A small network was shown many inputs. Here are its activations along a few directions, one row for each input.
Each table varies a few parts of the input and shows all the possible inputs, shuffled.
A made-up example of a description, with smaller parts first: one of 6 places along a line, together with either a single point or (one of 2 separate values, together with one of 5 places around a ring) or one of 11 places around a ring.
Shared parts are said once, and a part with two or three values counts as separate values.

A family of inputs:
R1: [-14   4  29   6 -24  18  17   8  45 -60  18 -53  -8]
R2: [ -7  31   4 -23  22  53  24  16  29   3  -6 -18   4]
R3: [ -2 -41 -17  10 -41   9 -12 -11 -65  45  53  38   2]
R4: [ -7  32  -1  -2   2  16  67 -17  17 -30 -12 -35  -7]
R5: [-14  23 -22  -2   8  32  21  19  22  30 -33 -19 -41]
R6: [  6  -6  24 -17  26 -38 -23 -51  -3  -8 -29  36  34]
R7: [  8 -18  39  -4  14 -35   4 -31 -31 -33  10  28  22]
R8: [ -4 -12 -30  23   7 -13 -60  35 -30   8 -22  41  26]
R9: [-13  -4 -16  -1  30 -39 -33  -7 -41  17 -13   8   6]
R10: [  7  16 -25  20 -14  20  -1  72  33  20 -37   1 -34]
R11: [  5 -37  44  10  23 -22 -29 -22 -18 -37  45  10  -4]
R12: [ 34  12 -28 -21 -52  -1  25 -11  43  45  27 -37  -1]
What do these inputs look like to the network?
> one of 2 separate values, together with either a single point or one of 5 places along a line
Changing only the choice among 2 separate values turns R6 into R2. The same change can be made to R8. Which row results?
> R10

A family of inputs:
R13: [ -4  24 -16 -18 -21  20  14  44  29  45 -13 -13   4]
R14: [ -8 -15  37   0  -3   4  -8 -32   2  -7  36  -9  -6]
R15: [  1   8  12   2   5  29  27  -5  32 -23 -14 -14  -7]
R16: [ -1  -9  21 -11 -28 -24  22 -25 -22   0  53  -9  -3]
R17: [  1  24 -26 -33 -27   8  22  46   1  39  -3 -30  -5]
R18: [ -6  28 -10   0  38  25  29  59  34   1 -23  -9  -9]
R19: [  9  25  -1  -8 -32  24  20 -13  11   8   1 -10  -7]
R20: [ 12 -26  10  34 -16 -37  -8 -20   9 -20  36  -8 -32]
R21: [ 24  -1 -19  22 -32   3  13   8  24 -32  -4 -23 -16]
R22: [ 17 -43 -25  26   4 -49 -39  -5 -42  -4 -23  39   8]
R23: [ -3  23  -9 -13  -3  37  -7  41  34  26  -7 -24  -5]
R24: [  9  23 -18 -19 -36  17  32 -12  -1 -11  17 -25  14]
R25: [ -2  -8  22   3 -19  -2   4 -33 -10  11  48  -2 -16]
R26: [ -6 -20   0  -8  18  -9 -53 -21 -44  10 -14  50  27]
R27: [-14 -23   6  14  58 -20 -29  -3 -45 -12 -30  38  21]
R28: [  7   8 -44  19 -21   9   0  45  39   7 -25 -19 -25]
R29: [ -5 -19  -4 -13  -5 -26 -38 -18 -50  18 -16  50  40]
R30: [-11  -7  33   7  17 -16  -3 -38  12 -17  19  -2 -11]
R31: [  7  28   5  16  28  21  38   5  28 -38  -4 -11   3]
R32: [-11  -8  33  26  40 -16  24 -22   8 -20  20  -5 -12]
R33: [-18 -26   7  -5  36 -30 -45 -13 -35  -8 -24  46  29]
R34: [ -1 -23 -20 -18  -3 -26 -23 -21 -73  16   0  30  33]
R35: [  7  16  12  -6 -15  39   3 -11  28  -8  -1 -16  -1]
R36: [ -4  22  -5 -17  17  20   3  44  31  19 -28 -24 -23]
What do these inputs look like to the network?
> one of 4 places along a line, together with either a single point or one of 5 places along a line
Changing only the place on the line of 4 turns R16 into R34. The same change can be made to R14. Which row results?
> R26
List by row number the other rows that have the place on the line of 4 in common with R23.
> R13, R17, R18, R28, R36
Which other rows does R31 become when the place on the line of 5 takes its other values? List them by row number.
> R15, R19, R24, R35
Which other rows does R21 become when the place on the line of 4 takes its other values? List them by row number.
> R20, R22, R28

A family of inputs:
R37: [ 11  32 -25  -6 -19  11  11 -11 -29   6  18 -21  14]
R38: [-23  -9   3 -14  44   7 -45  17 -25   5 -41  44  46]
R39: [ 14  17   3 -26 -49  20  35  10  37   2  31 -53 -31]
R40: [  4 -16  36 -28 -25 -15  -9 -53 -48   5  24  27  13]
R41: [ -4  14  15  -1  49  -8 -15  -6 -27   5 -26  50  34]
R42: [  1  29 -24 -21 -42  43   7  55  30  55 -31 -35  -4]
R43: [-10  28  28   0   9  29  40  15  57 -36   4 -37 -36]
R44: [  8  16 -22  -6  44  25   0  18  12  -5 -19   6   8]
R45: [ 54 -16 -22  51 -26 -11 -18  14  39 -72 -57  28   4]
R46: [ -4   1  13 -18 -15 -19   5 -25 -72  13   5  22  40]
R47: [ -8 -27  32 -10 -26 -19  -2 -71 -24   3  48  31  37]
R48: [  9 -30   8  10 -27 -42 -20 -19 -31   4  24 -17 -31]
R49: [  1  -5   4   7 -32  19  20 -56   5   8  49 -19   7]
R50: [-15  10  20  -1  46 -18  -5 -14 -46 -36 -10  41  28]
R51: [-20 -21   4  32  38 -38  -5  18 -23 -19 -13   1 -18]
R52: [ -3  45  13  -2  21  13  46  41  46 -20   2 -38 -13]
R53: [  4   6  20  -4  31  26   0 -24  14 -37   9 -10 -22]
R54: [-19 -23  55   8  32 -11  -7 -51  -5 -36  27  49  20]
R55: [ 22  26 -31 -18  -9  20  -1  -8 -20  44   1  -4  12]
R56: [ -6 -11  46 -10  34  -2 -16 -40 -23 -36  -4  39   7]
R57: [-13 -32 -30   6 -20 -25 -45  35 -31  52 -32  -3  -2]
R58: [  5  -2 -14 -28  -7 -17 -10 -11 -51  32 -10  46  30]
R59: [-10  16  32  21   2  28  45  -2  85 -25  32 -33 -20]
R60: [  9  19 -30 -21 -22  35 -32  17  -8  49 -19  -9  18]
R61: [  6  29 -18 -23 -40  12  60  17  19  16   5 -45 -16]
R62: [ -1  43 -13  -3  28  27  38  44  56   4 -24 -17 -14]
R63: [-22 -22 -17  16  34 -22 -58  47   3   5 -38  19 -15]
R64: [ 55 -28 -41  34 -82 -12  -3 -12  10 -28 -46  11  10]
R65: [ -6 -50  12  27 -33 -43  -7 -31  -7   9  60  -3 -13]
R66: [ 11  27 -35 -23 -33  22  42  44  30  36  -5 -33 -12]
R67: [  3  25   1  -1  45   9  20  -9   1 -19 -11 -14   5]
R68: [ -9 -16 -15  20  46 -36 -20  25 -10  -2 -22  22 -18]
R69: [ -8 -40  24  30  28 -26 -13 -10 -13 -34  -4  -3 -33]
R70: [ 13   4   6 -14 -29  20   8 -37 -15   7  29 -26 -13]
R71: [ -7   2  -3   0 -50  21  49  -9  54   0  58 -45 -17]
R72: [ -2  11 -18  -9  38  41 -27  34  15   8 -39   4  11]
R73: [-13  -8  -6 -34 -17   4 -42   0 -46  50 -28  42  47]
R74: [  9 -28 -25   2 -15 -40 -15  27 -34  42  -2  11 -19]
R75: [-22 -39  25  43  28 -40 -15 -24  18 -29  38   6 -21]
R76: [ -2  -6  24  13  29  19  10 -29  43 -37  45  -5   6]
R77: [ -4  41 -10  -7  12  46   1  71  59   9 -41 -19 -15]
R78: [ -7 -12 -25   9 -21 -50  -5   0 -43   6  15 -11 -15]
What do these inputs look like to the network?
> one of 2 separate values, together with either a single point or (one of 4 places along a line, together with one of 5 places along a line)
Changing only the choice among 2 separate values turns R66 into R62. The same change can be made to R46. Which row results?
> R50
Which other rows does R41 become when the place on the line of 5 takes its other values? List them by row number.
> R38, R50, R54, R56
A walk changes only the place on the line of 4. It starts at R69 and steps to R56. List the rest of the walk in order.
> R53, R43
